m = [141 155 139 135]
m[0] => 141
m[3] => 135

x =
[[122 152 115 132 119 137 113 142 114 134]
 [138 153 128 130 118 127 105 152 115 138]
 [148 151 124 138 122 116 102 147 112 140]
 [146 145 115 120 117 129 121 138 124 117]]
x[0,-10]	122
x[-3,3]	130
x[1,5]	127
x[-3,2]	128
x[0]	[122, 152, 115, 132, 119, 137, 113, 142, 114, 134]
x[:, -8]	[115, 128, 124, 115]
x[:, -2]	[114, 115, 112, 124]
x[2]	[148, 151, 124, 138, 122, 116, 102, 147, 112, 140]
x[3,2]	115
x[-3,-6]	118
x[-1,9]	117
x[-4,-8]	115
x[2,2]	124
x[3,-4]	121
x[:, 7]	[142, 152, 147, 138]

X =
[[125 125 129 131 127 125 125 138]
 [125 125 129 131 127 125 127 138]
 [125 125 129 131 122 125 128 138]
 [131 130 128 123 150 125 125 101]
 [126 126 129 131 136 125 124 119]
 [125 125 129 131 113 125 133 141]
 [125 125 129 131 117 125 130 142]
 [125 125 129 131 123 125 125 138]
 [125 125 129 131 127 125 125 138]
 [131 129 129 124 151 125 125 100]
 [125 125 129 131 129 125 123 134]]
X[0,0]: 125
X[6,6]: 130
X[:, 4]: [127, 127, 122, 150, 136, 113, 117, 123, 127, 151, 129]
X[7,6]: 125
X[2,0]: 125
X[9]: [131, 129, 129, 124, 151, 125, 125, 100]
X[8]: [125, 125, 129, 131, 127, 125, 125, 138]
X[3,5]: 125
X[:, 3]: [131, 131, 131, 123, 131, 131, 131, 131, 131, 124, 131]
X[7,2]: 129
X[7,0]: 125
X[5,1]: 125
X[8,7]: 138
X[:, 0]: [125, 125, 125, 131, 126, 125, 125, 125, 125, 131, 125]
X[10,5]: 125
X[8,5]: 125
X[10,2]: 129
X[:, 1]: [125, 125, 125, 130, 126, 125, 125, 125, 125, 129, 125]
X[6]: [125, 125, 129, 131, 117, 125, 130, 142]
X[2]: [125, 125, 129, 131, 122, 125, 128, 138]
X[5]: [125, 125, 129, 131, 113, 125, 133, 141]
X[7,1]: 125
X[0,1]: 125
X[9,6]: 125
X[1,1]: 125
X[9,7]: 100
X[6,5]: 125
X[10,1]: 125
X[0,6]: 125
X[10]: [125, 125, 129, 131, 129, 125, 123, 134]
X[8,0]: 125

A = [[124, 130, 128, 129, 135, 117, 126, 125], [130, 132, 122, 143, 123, 140, 128, 127], [124, 125, 124, 122, 134, 122, 128, 129], [130, 120, 144, 128, 121, 140, 129, 132], [127, 145, 123, 110, 125, 137, 125, 131], [139, 129, 145, 126, 134, 128, 126, 129], [133, 123, 128, 131, 133, 123, 131, 133], [134, 118, 149, 123, 145, 105, 131, 128], [121, 129, 136, 115, 136, 115, 125, 121]]
A[0, 0] = 124
A[-7, 4] = 134
A[-5, 5] = 137
A[-3, -2] = 131
A[-2, 7] = 128
A[4, -6] = 123
A[3, -4] = 121
A[:, 2] = [128, 122, 124, 144, 123, 145, 128, 149, 136]
A[5] = [139, 129, 145, 126, 134, 128, 126, 129]
A[3, 2] = 144
A[-9, 2] = 128
A[-1] = [121, 129, 136, 115, 136, 115, 125, 121]
A[:, 5] = [117, 140, 122, 140, 137, 128, 123, 105, 115]
A[-2] = [134, 118, 149, 123, 145, 105, 131, 128]
A[7, -7] = 118
A[-3, 1] = 123
A[2, -2] = 128
A[1, 5] = 140
A[-5, 0] = 127
A[1, 6] = 128
A[7, -2] = 131
A[:, 4] = [135, 123, 134, 121, 125, 134, 133, 145, 136]
A[:, 6] = [126, 128, 128, 129, 125, 126, 131, 131, 125]
A[5, 4] = 134
A[4, -5] = 110
A[8, 5] = 115
A[4] = [127, 145, 123, 110, 125, 137, 125, 131]
A[-3, -4] = 133
A[8, -4] = 136
A[:, 1] = [130, 132, 125, 120, 145, 129, 123, 118, 129]
A[:, -1] = [125, 127, 129, 132, 131, 129, 133, 128, 121]

B =
[[131 128 132 133 124 129]
 [127 129 127 104 123 126]
 [128 131 134 132 124 130]
 [128 132 134 124 126 127]
 [126 126 122 139 128 129]
 [125 126 124 120 134 126]]
B[0,0] = 131
B[3,1] = 132
B[2,3] = 132
B[:, 5] = [129, 126, 130, 127, 129, 126]
B[1,3] = 104
B[3,5] = 127
B[0] = [131, 128, 132, 133, 124, 129]
B[0,5] = 129
B[2,1] = 131
B[5] = [125, 126, 124, 120, 134, 126]
B[3,2] = 134
B[2,4] = 124
B[2] = [128, 131, 134, 132, 124, 130]
B[5,3] = 120
B[4,5] = 129
